Each row has a name. After each piece below comes the name of the row it's from. Each question is about the rows just above it.

[  4  34  -5 -18 -16 -45  13  13 -10   8 -10  19   5  -4   6   2 -21  18
 -13 -10 -11  31  -7]  (13)
[ -8  -4   3   1  18 -11 -12 -30  -4  25 -35  -7  22 -10   4  -5  -4   6
 -26  11 -21 -11  -6]  (103)
[ 17   1  -7  -4  41 -23  -9 -14  -7 -10   5 -10  -4   9 -14   0 -13  -2
 -16   8 -10  -1 -13]  (166)
[ 12  15  -1  -5  19 -14  11  19 -24  11   8 -14  -9  30  15   3  17   5
  -7  -5  11   6  -4]  (36)
[  8  21   4  10  18  -3  52  11 -42  -9 -12 -23  -4  18  14   8   3  32
  12 -31  14   3   1]  (151)
[  4  -5  -1   6 -26  11 -21 -14  -7  -4 -14   5 -10   9 -10  -9  12 -13
   6   8  -6  25 -16]  (47)
[ 10  18  -3   5  16   7  21  16  -7  -5  -9   1 -18   6  10   6 -18   0
  -9 -10  -4   7  -5]  (83)
[  4  34  -5 -18 -16 -45  13  13 -10   8 -10  19  20   5  -3  -5 -23  15
 -20  -6  -7  21   4]  (101)
[ 17   1  -7  -4  41 -23  -9 -24   9  29  -6  -6   4   6  20   0 -13  -2
 -16   8 -10  -1 -13]  (27)
q: [ 11 -21 -11] : (103)
Where do [ 11   8 -14  -9  30  15] appear? : (36)
q: [  4  -5  -4   6 -26  11 -21] : (103)
q: [ -6   4   6  20   0 -13  -2 -16   8 -10] : (27)
q: [-14  -7  -4 -14   5 -10   9 -10] : (47)
q: [-14   0] : (166)

[ 6  3  8 44  6] = (97)
[3 5 6 3 5] = (111)
[17 10  2 12  6] = (95)
[17 10  2  1  6] = (86)
[12  3  2  1  6] = (19)
[ 3  7 44 10  5] = (62)
q: [ 3  8 44] : (97)
q: [ 3  8 44  6] : (97)
q: [17 10  2  1  6] : (86)
q: [6 3 5] : (111)
Where do [3 5 6] appear? : (111)

[ 16  10  -1  -9 -21  -4 -20   6  16  16  18  16 -13 -16  16  10 -17 -17
  -3 -18  14  11   4  18 -14 -15 -10  17  26] : (106)
[ -6  42   3 -19  32  -4  34   4  31 -12  27  28  25  26  -5  34  13  30
  15  20  31  -7  27 -16  30  28  17 -10 -17] : (127)
[ 44   3  13  31 -30  17 -32  13 -20  15 -16 -17 -16 -29   7 -23 -12  -3
 -17 -17 -19   7 -17  21 -24 -27 -19  20  23] : (14)
q: [-17  -3] : (106)
[42  3] is in which row? : (127)
q: [-14 -15] : (106)
Which row holds [-14 -15 -10]? : (106)
[28 17] is in which row? : (127)
q: [ -3 -17 -17 -19   7 -17  21 -24 -27 -19] : (14)

[ -2  23 -15 -48   5   5   9  42 -35  28  26  50  -2 -52 -12 -42 -14  -8
  22  14  51  39 -53  46 -17  46 -29 -46  20  -3   8 -12  39   5  26 -23]  (31)
[ -2  23 -15 -48   5   5   9  42 -35  28  26  50  -2 -52 -12 -42 -14  -8
  22  29 -25  45  36 -36  -3  16 -29 -46  20  -3   8 -12  47   5  26 -23]  (35)
[-15  49   3 -18 -26 -15  -3 -20  -4 -31  47  47  -3 -52  42 -51   4 -16
  24  14 -17  46 -53  51  39  46  -8  32   3 -51 -13  15   5  39 -12 -29]  (2)
q: [ -2  23 -15 -48   5   5   9  42 -35  28  26  50  -2 -52 -12 -42 -14  -8
  22  14  51  39 -53  46 -17  46 -29 -46  20  -3   8 -12  39   5  26 -23] : (31)
q: [ 14 -17  46 -53  51  39  46] : (2)

[ 24   9   2 -32] : (90)
[-13  -6  -1  16] : (46)
[-16  -8  -1  21] : (23)
[-32 -18  -4  43] : (126)
[ 34  19   3 -47] : (157)
[ 17   9   2 -23] : (144)
[ 17   9   2 -23] is in which row? : (144)
The row with [34 19  3] is : (157)

[-47  52   3 -16  15   9 -35  26  15   8 -37  52 -40   0  20 -41 -13  52
 -12  21 -35 -31 -33  31 -35 -37 -40  -2  46  50 -26  26  33 -23  29  25
 -38 -48 -34 -16   0   7  15 -18  15  22 -39 -24  15 -37   7] = (109)
[-45  24 -34 -16  15  16 -27  35 -33 -36  33 -10 -38 -17  10   8 -23  26
  -3  -6  36 -51  26  17  44  14   7 -46  26  -4  16   1  -2 -34  -9  47
 -51  35 -28   7  27   7 -51  -5  14 -43 -33 -34  25 -19  42] = (102)
[ 53  10 -12 -32 -25  45 -30  41  14 -12  -5 -33 -24   0  20 -41 -48  34
  30  -4  -7  50 -23  -6 -14  40  25 -42  28  -5  -7 -42  14  30   3 -19
   6  -4  47 -15  52  41 -27   0  19 -51  40 -28 -31  -7 -50] = (55)
Where do [-47  52   3 -16  15   9 -35  26  15   8 -37  52 -40   0  20 -41 -13  52
 -12  21 -35 -31 -33  31 -35 -37 -40  -2  46  50 -26  26  33 -23  29  25
 -38 -48 -34 -16   0   7  15 -18  15  22 -39 -24  15 -37   7] appear? : (109)
q: [-16   0   7  15 -18  15  22 -39 -24  15 -37] : (109)
[-33  31 -35 -37 -40  -2  46] is in which row? : (109)

[ -5   4  -6 -20] -> (48)
[-26 -13  36  33] -> (63)
[  5  13  -3 -44] -> (154)
[-14  36 -13 -56] -> (69)
[ 12 -11  12 -15] -> (53)
[ 11  -6  -6 -38] -> (80)
Where do [  4  -6 -20] appear? : (48)
q: [-6 -6] : (80)
q: [-13  36] : (63)

[10  2 -4 -2] = (159)
[-50 -11  -5   7] = (142)
[  3  20 -11 -18] = (118)
[  7  -5   8 -15] = (91)
[ 20 -13 -18 -25] = (110)
[ 43   3  20 -48] = (98)
[-5 17 -4 -2] = (131)
q: [ 20 -11 -18] : (118)
q: [10  2 -4 -2] : (159)
[ 20 -48] is in which row? : (98)
q: [ 20 -13 -18] : (110)
q: [-5 17 -4 -2] : (131)

[-10  22 -28  24 -42] -> (178)
[ 19   0 -14 -18  33] -> (117)
[-22   4 -15 -26 -24] -> (120)
[-13 -38   7 -21   2] -> (12)
[-20  38  26   1 -17] -> (133)
[-10 -21 -41 -40 -30] -> (197)
[-44  22   5   4   0] -> (149)
[  6  -9  46 -13  55] -> (71)
[ 42 -45   9  25 -15] -> (57)
[ 24  -2 -49  -9 -28] -> (11)
[-38 -13  48  42 -16] -> (170)
[ -4 -23 -40 -51  -1] -> (74)
q: [ -9 -28] : (11)
Where do [ 46 -13] appear? : (71)
[-13 -38   7 -21] is in which row? : (12)
q: [-13 -38] : (12)
[-22   4 -15 -26] is in which row? : (120)
Where do [-13  48  42 -16] appear? : (170)

[  5  53 -21 -15  23  -1 -29  20 -37 -11] -> (64)
[-4 -9 14  8 -3 -7  8  0 -3 15] -> (128)
[ -4  14   8  -3  -9  -7   8 -12  -3   4] -> (56)
[ 8 -3 -7  8  0 -3 15] is in which row? : (128)
q: [ -1 -29] : (64)
Which row holds [ 53 -21 -15]? : (64)
[-4 -9 14  8 -3 -7  8] is in which row? : (128)
q: [-4 -9 14  8 -3 -7  8  0 -3 15] : (128)
q: [  8 -12  -3] : (56)
q: [-4 -9 14  8 -3 -7  8  0 -3] : (128)

